These are the activations of a small neural network, seen along a few directions. Each row is one input.
Each table varies a few parts of the input and shows all the possible inputs, shuffled.
A made-up example of a description, with smaller parts first: one of 8 places around a ring, together with either a single point or (one of 2 separate values, together with one of 4 places along a line) or one of 11 places around a ring.
Shared parts are said once, and a part with two or three values counts as separate values.
(in the rows, 128 means zero)

Table:
row 1: [ 58 131 131 110  73  21 151 187 223 107 102 152 220]
row 2: [131 139 119 143 131 146 133  96  99 148 112 111 136]
row 3: [ 74 113 155 104  49  17 151 179 208 101  91 142 219]
row 4: [121 155  97 154 148 149 123 105 114 152 138 111 132]
row 5: [134 147 107 144 147 154 119 114 113 142 148 128 112]
row 6: [148 102 155 106 132 146 126 130 105 117 128 131  78]
row 7: [154 107 136 114 155 146 114 152 133 109 151 145  74]
row 8: [154 125 130 132 136 149 140 111 102 128 125 127 110]
row 9: [169  88 165  95 131 143 117 142 112 101 136 135  70]
row 10: [140 123 128 113 151 153 112 133 121 121 148 136  93]
row 11: [136 142 116 159 136 158 132  88  96 150 120 107 145]
row 12: [117 165  96 162 147 155 117 100 108 160 136 112 147]
Q: What do these inputs look like to the network?
A: one of 2 separate values, together with either a single point or one of 5 places along a line
Q: Changing only the choice among 2 separate values turns row 1 into row 3. The same change can be made to row 7. Which row results?
A: row 9
Q: Which other rows does row 5 become when the place on the line of 5 takes its other values? List them by row number.
A: row 4, row 7, row 10, row 12
Q: Which other rows does row 4 become when the choice among 2 separate values takes its other values? List them by row number.
A: row 2
